Each row below is a small network's average activation on inputs in which a field has the value named, seen along a few directions.
Related values have similar rows: they may be neighbours, one step apart, or belong to one group.
In the rows, 500 means zero.
Random noise pushes rows far along 7 fixed directions. That doesn't count. These rows show it; they differ only by the noise:
[384 602 590 396 282 473 609 267 711 386 578 572 572 465 459 613 596]
[374 420 498 425 635 567 437 606 363 549 563 402 394 496 488 573 438]
[495 402 540 731 595 451 538 460 398 376 360 484 476 568 515 461 381]
[464 468 569 597 557 441 624 314 674 404 368 385 500 483 357 413 624]
[368 602 485 335 556 452 416 463 720 621 714 612 418 517 652 575 543]
[437 171 524 651 538 237 462 633 565 501 593 230 475 613 273 150 573]
[285 468 596 305 488 595 547 488 374 476 660 452 403 433 408 683 456]
[506 388 449 590 209 277 388 558 664 447 606 484 677 649 509 337 544]
[326 464 582 586 600 467 555 446 396 393 634 610 377 545 692 638 294]


Values of C:
c3: [440 529 605 511 490 420 557 482 384 538 644 657 461 515 636 487 312]
c12: [510 585 472 515 619 333 429 448 701 617 544 710 454 551 578 439 467]
c8: [454 467 537 404 336 399 535 534 571 434 778 648 396 570 525 513 474]
c13: [548 459 467 450 257 516 530 565 524 509 559 334 686 446 451 423 577]
c14: [399 416 424 527 505 442 551 541 659 459 697 437 443 550 673 586 539]
c7: [566 586 557 408 389 487 451 493 365 653 471 725 542 478 307 516 392]
c15: [636 552 461 545 593 490 450 532 485 550 458 608 456 459 549 363 457]
c5: [476 551 558 420 700 558 557 402 450 535 509 460 388 407 406 378 533]
c10: [683 545 577 490 464 636 601 497 353 450 306 489 496 413 244 429 581]
c9: [428 390 681 469 409 353 583 410 472 402 695 612 430 542 441 531 379]
c6: [613 733 563 226 243 803 582 443 365 572 391 619 604 329 370 770 628]
c2: [492 456 497 629 464 446 561 381 559 361 348 402 518 514 409 372 582]
c11: [776 457 472 689 499 423 391 660 344 619 382 662 562 606 479 420 421]
c4: [444 445 487 488 378 417 459 686 410 558 705 545 585 554 624 541 372]
c1: [556 444 440 558 751 457 437 568 520 537 465 437 376 507 464 331 574]
Each value of C is a pair of two hidden parts, and every pair occurs once (5 first parts, 3 second parts).
c6 and c3 share the first part; c6 and c14 share the second. Which value has the first part of c14 and the second part of c3? -> c12
c8 and c2 share the first part; c8 and c11 share the second. Which value has the first part of c11 and the second part of c2? -> c7

Values of N:
n3: [486 557 309 477 561 797 453 550 410 380 263 319 567 475 624 810 495]
n2: [493 446 528 588 442 486 652 483 525 446 515 385 596 443 507 464 573]
n7: [519 566 419 658 349 524 608 426 677 294 611 555 561 522 896 632 491]
n4: [304 412 670 617 652 451 715 368 433 429 607 459 414 408 573 531 369]
n9: [611 663 553 370 449 639 500 319 497 558 144 630 548 427 127 579 579]
n1: [590 703 668 436 354 445 526 388 363 553 508 909 514 494 447 524 404]
n8: [629 489 625 714 538 569 493 370 131 438 108 664 556 538 351 569 213]
n6: [686 640 309 238  93 504 285 615 778 572 551 515 729 517 433 431 801]
n5: [430 440 476 343 567 357 387 607 627 606 735 450 337 580 475 318 562]
N is arranged as 3 separate groups.
List the group mates of n5, in the order listed. -> n7, n6
List the group mates of n1, in the order listed. -> n2, n4
